A small network was trained on invented records. Each row is its activation on one of them, seen along a few directions.
Each row is followed by the record's values for the fields ZAP, ZEDAK, MEBAB, BIV, VIBI.
A field that a record lacks is left out.
Other fields move the rows too, some of them a lot.
In the rows, zero is written as 500.
Random noise pushes rows far along 2 fixed directions. That doesn't count. These rows show it; they differ only by the noise:
[527 451 438 627 496 592 464 503 582 498 496 591 570 548 373 471 418]
[491 482 469 624 494 579 469 504 575 528 458 624 570 559 399 459 425]
[493 538 484 532 369 459 409 532 371 501 483 551 510 480 488 473 514]
[656 381 339 564 407 543 399 523 447 368 654 415 524 450 351 524 462]

[595 312 497 464 682 607 497 440 615 485 462 400 510 516 567 547 499]	<ZAP:mit VIBI:mapo>
[575 342 422 716 798 755 676 490 949 505 524 594 613 656 264 550 275]	<ZAP:mit ZEDAK:buzam MEBAB:dar BIV:runom VIBI:leben>
[465 512 534 550 532 504 602 505 583 519 587 571 478 537 434 545 452]	<ZAP:mafit ZEDAK:buzam MEBAB:dar BIV:kup VIBI:leben>
[394 717 551 385 395 330 509 557 349 520 484 517 433 445 577 523 517]	<ZAP:mit ZEDAK:buzam MEBAB:sig BIV:tume VIBI:leben>
[514 542 511 426 429 318 561 518 324 418 618 454 319 404 582 567 601]	<ZAP:mafit VIBI:leben>
[483 394 581 558 592 620 413 509 597 621 334 561 654 609 479 450 502]	<ZAP:mafit ZEDAK:buzam MEBAB:dar BIV:runom VIBI:mapo>
[460 447 540 529 536 587 375 478 484 594 317 488 598 552 558 430 496]	<ZAP:mafit ZEDAK:lak MEBAB:sig BIV:vunag VIBI:mapo>
[721 179 391 467 656 634 456 451 602 390 632 262 501 480 459 611 526]	<ZAP:mit VIBI:mapo>
[468 508 520 600 552 545 619 472 670 504 477 620 539 539 448 497 446]	<ZAP:mit VIBI:leben>
[500 376 560 505 692 602 558 427 679 545 389 496 535 569 581 511 494]	<ZAP:mit VIBI:mapo>
[503 631 542 314 239 180 447 543  75 417 598 422 298 314 698 550 712]	<ZAP:mit VIBI:leben>
[536 556 356 564 439 475 505 524 519 389 604 502 517 498 314 475 425]	<ZAP:mafit ZEDAK:buzam MEBAB:dar BIV:tume VIBI:leben>
[327 625 613 533 597 473 747 439 697 589 478 711 477 597 520 516 429]	<ZAP:mit VIBI:leben>
[208 882 681 535 341 339 459 558 398 730 180 833 529 551 656 364 562]	<ZAP:mit ZEDAK:buzam MEBAB:sig BIV:kup VIBI:leben>
[568 423 526 363 445 429 375 512 338 485 468 374 498 443 662 524 636]	<ZAP:mit VIBI:mapo>
[618 327 390 508 504 608 289 508 488 474 481 347 658 480 439 504 535]	<ZAP:mafit ZEDAK:buzam MEBAB:sig BIV:kup VIBI:mapo>
[500 483 563 454 401 453 313 486 321 543 376 434 565 465 617 430 583]	<ZAP:mafit ZEDAK:lak MEBAB:dar BIV:tume VIBI:mapo>
[524 500 533 295 495 264 739 493 341 351 794 342 199 369 656 721 624]	<ZAP:mit VIBI:leben>
[410 416 653 453 703 524 626 428 618 620 365 562 489 574 667 557 592]	<ZAP:mafit VIBI:mapo>
[491 447 511 652 692 733 430 457 804 640 234 623 720 662 429 389 357]	<ZAP:mit ZEDAK:lak MEBAB:sig BIV:tume VIBI:mapo>
[687 306 406 385 352 471 272 509 248 358 634 187 508 362 539 538 628]	<ZAP:mafit ZEDAK:lak MEBAB:dar BIV:kup VIBI:mapo>
[407 554 548 537 614 505 720 457 635 498 469 607 394 527 529 545 468]	<ZAP:mafit VIBI:leben>
[509 448 476 573 636 556 681 461 707 452 551 544 448 521 461 563 442]	<ZAP:mit VIBI:leben>
[568 494 465 424 423 389 514 529 357 358 698 292 351 345 504 591 537]	<ZAP:mafit ZEDAK:lak MEBAB:sig BIV:tume VIBI:leben>
[475 449 422 673 656 659 708 422 902 454 586 676 564 621 241 477 312]	<ZAP:mafit VIBI:leben>
[544 342 517 505 553 582 472 441 567 493 453 440 610 521 513 497 515]	<ZAP:mafit VIBI:mapo>
[486 422 541 624 578 709 419 479 727 614 323 584 673 628 435 383 411]	<ZAP:mit ZEDAK:lak MEBAB:sig BIV:bakil VIBI:mapo>
[486 597 522 446 386 421 501 545 392 471 564 446 421 413 557 530 519]	<ZAP:mit ZEDAK:lak MEBAB:sig BIV:bakil VIBI:leben>
[426 621 529 456 388 400 500 561 338 477 488 482 393 429 548 504 564]	<ZAP:mafit ZEDAK:lak MEBAB:sig BIV:bakil VIBI:leben>
[442 724 476 574 440 470 534 562 554 501 553 654 543 563 329 371 420]	<ZAP:mafit ZEDAK:buzam MEBAB:dar BIV:runom VIBI:leben>
[363 696 566 395 429 290 665 490 408 472 574 555 303 463 585 533 557]	<ZAP:mafit VIBI:leben>
[380 629 574 520 620 473 706 490 677 557 508 589 404 586 485 526 408]	<ZAP:mafit ZEDAK:lak MEBAB:sig BIV:runom VIBI:leben>
[396 390 671 559 739 614 557 411 704 678 279 638 587 643 594 470 509]	<ZAP:mafit VIBI:mapo>
[335 678 601 632 571 529 621 466 691 651 377 760 502 606 510 446 369]	<ZAP:mit ZEDAK:lak MEBAB:sig BIV:vunag VIBI:leben>
[383 731 540 498 312 499 279 613 323 631 306 598 653 544 569 304 600]	<ZAP:mafit ZEDAK:buzam MEBAB:sig BIV:bakil VIBI:mapo>
[448 382 632 335 670 446 654 384 453 632 368 426 414 473 756 581 621]	<ZAP:mafit VIBI:mapo>
[457 579 509 507 521 452 572 507 533 482 566 526 436 453 478 546 455]	<ZAP:mit ZEDAK:lak MEBAB:sig BIV:tume VIBI:leben>
[681 254 347 635 567 717 326 488 677 474 533 394 698 565 323 474 433]	<ZAP:mafit ZEDAK:buzam MEBAB:sig BIV:kup VIBI:mapo>
[408 580 606 445 385 464 336 554 359 641 275 518 582 533 641 421 595]	<ZAP:mit ZEDAK:buzam MEBAB:sig BIV:bakil VIBI:mapo>
[343 784 724 257 264 135 512 568 101 579 484 520 282 411 797 529 678]	<ZAP:mit ZEDAK:lak MEBAB:dar BIV:runom VIBI:leben>
[546 500 483 316 502 346 657 497 357 370 744 337 228 368 616 677 557]	<ZAP:mit VIBI:leben>
[373 516 718 301 455 332 437 454 195 603 304 457 413 441 856 506 704]	<ZAP:mafit VIBI:mapo>
[163 917 863 405 305 207 490 600 196 789 119 787 418 523 862 399 654]	<ZAP:mit ZEDAK:buzam MEBAB:dar BIV:runom VIBI:leben>
[501 713 453 492 260 482 196 587 273 547 317 519 697 470 532 305 550]	<ZAP:mit ZEDAK:buzam MEBAB:sig BIV:tume VIBI:mapo>
[525 484 435 656 613 588 579 496 707 582 493 561 583 540 358 480 348]	<ZAP:mit ZEDAK:buzam MEBAB:sig BIV:vunag VIBI:leben>
[291 695 660 509 512 375 600 499 456 642 385 681 455 561 593 490 481]	<ZAP:mafit ZEDAK:buzam MEBAB:dar BIV:vunag VIBI:leben>
[723 324 326 459 435 534 275 535 385 388 588 221 570 436 464 544 555]	<ZAP:mit ZEDAK:buzam MEBAB:sig BIV:runom VIBI:mapo>
[405 593 552 630 515 610 361 519 595 670 265 700 738 629 468 313 492]	<ZAP:mafit ZEDAK:buzam MEBAB:dar BIV:kup VIBI:mapo>

Here are new rows. What are their fields?
[370 488 708 390 622 458 586 462 535 646 308 594 464 555 740 526 630]	<ZAP:mit VIBI:mapo>
[682 559 255 478 220 356 358 581 293 242 784 297 444 335 328 505 528]	<ZAP:mafit ZEDAK:buzam MEBAB:sig BIV:tume VIBI:leben>
[639 260 415 474 621 571 504 449 568 536 523 342 553 473 493 534 541]	<ZAP:mafit VIBI:mapo>
[312 672 676 521 360 455 313 524 347 750 164 652 616 588 685 333 579]	<ZAP:mafit ZEDAK:buzam MEBAB:sig BIV:vunag VIBI:mapo>
[531 379 439 698 729 674 689 445 866 501 609 599 551 641 292 557 289]	<ZAP:mafit ZEDAK:buzam MEBAB:dar BIV:vunag VIBI:leben>
[379 741 592 397 216 255 426 548 156 489 475 546 375 406 589 420 608]	<ZAP:mafit ZEDAK:lak MEBAB:dar BIV:tume VIBI:leben>
[564 391 489 541 524 604 435 454 584 488 459 474 649 524 468 449 506]	<ZAP:mafit VIBI:mapo>
[166 692 808 494 709 424 834 408 670 730 303 855 371 623 701 509 455]	<ZAP:mit VIBI:leben>
[372 468 727 399 650 460 603 398 482 622 307 570 451 533 759 513 611]	<ZAP:mafit VIBI:mapo>
[501 330 542 521 752 648 596 420 704 548 428 470 494 586 554 543 485]	<ZAP:mafit VIBI:mapo>
[360 765 506 580 305 459 428 586 391 574 405 742 565 554 442 328 499]	<ZAP:mafit ZEDAK:buzam MEBAB:dar BIV:bakil VIBI:leben>
[489 499 525 497 454 445 598 475 466 436 564 477 442 437 544 553 529]	<ZAP:mafit VIBI:leben>
[452 445 614 460 599 515 485 457 543 614 341 523 541 562 655 504 580]	<ZAP:mit VIBI:mapo>
[468 673 477 361 235 262 495 529 248 401 640 473 385 378 553 504 602]	<ZAP:mit VIBI:leben>
[438 530 552 602 716 570 722 473 791 559 489 660 476 619 422 543 336]	<ZAP:mit ZEDAK:lak MEBAB:dar BIV:runom VIBI:leben>
[530 519 499 457 438 397 637 477 432 387 685 437 394 407 513 601 519]	<ZAP:mit VIBI:leben>
[624 472 349 476 448 461 481 532 457 359 717 339 456 382 429 619 486]	<ZAP:mit ZEDAK:buzam MEBAB:sig BIV:kup VIBI:leben>
[277 785 638 508 346 330 480 535 338 655 315 682 428 507 678 434 601]	<ZAP:mafit ZEDAK:lak MEBAB:sig BIV:kup VIBI:leben>
[412 459 641 538 747 519 825 403 743 520 491 628 380 541 566 560 461]	<ZAP:mafit VIBI:leben>
[442 552 516 485 506 424 698 454 538 443 641 509 417 480 499 577 471]	<ZAP:mafit VIBI:leben>
[606 222 501 465 675 601 525 420 595 435 530 355 498 503 535 557 509]	<ZAP:mafit VIBI:mapo>
[751 233 242 530 680 633 751 436 773 193 873 323 371 455 265 659 379]	<ZAP:mit VIBI:leben>
[480 479 529 434 405 492 307 508 341 552 384 414 562 465 616 459 602]	<ZAP:mafit ZEDAK:lak MEBAB:sig BIV:kup VIBI:mapo>
[459 485 566 503 693 510 712 475 667 522 565 559 386 528 548 618 462]	<ZAP:mit VIBI:leben>
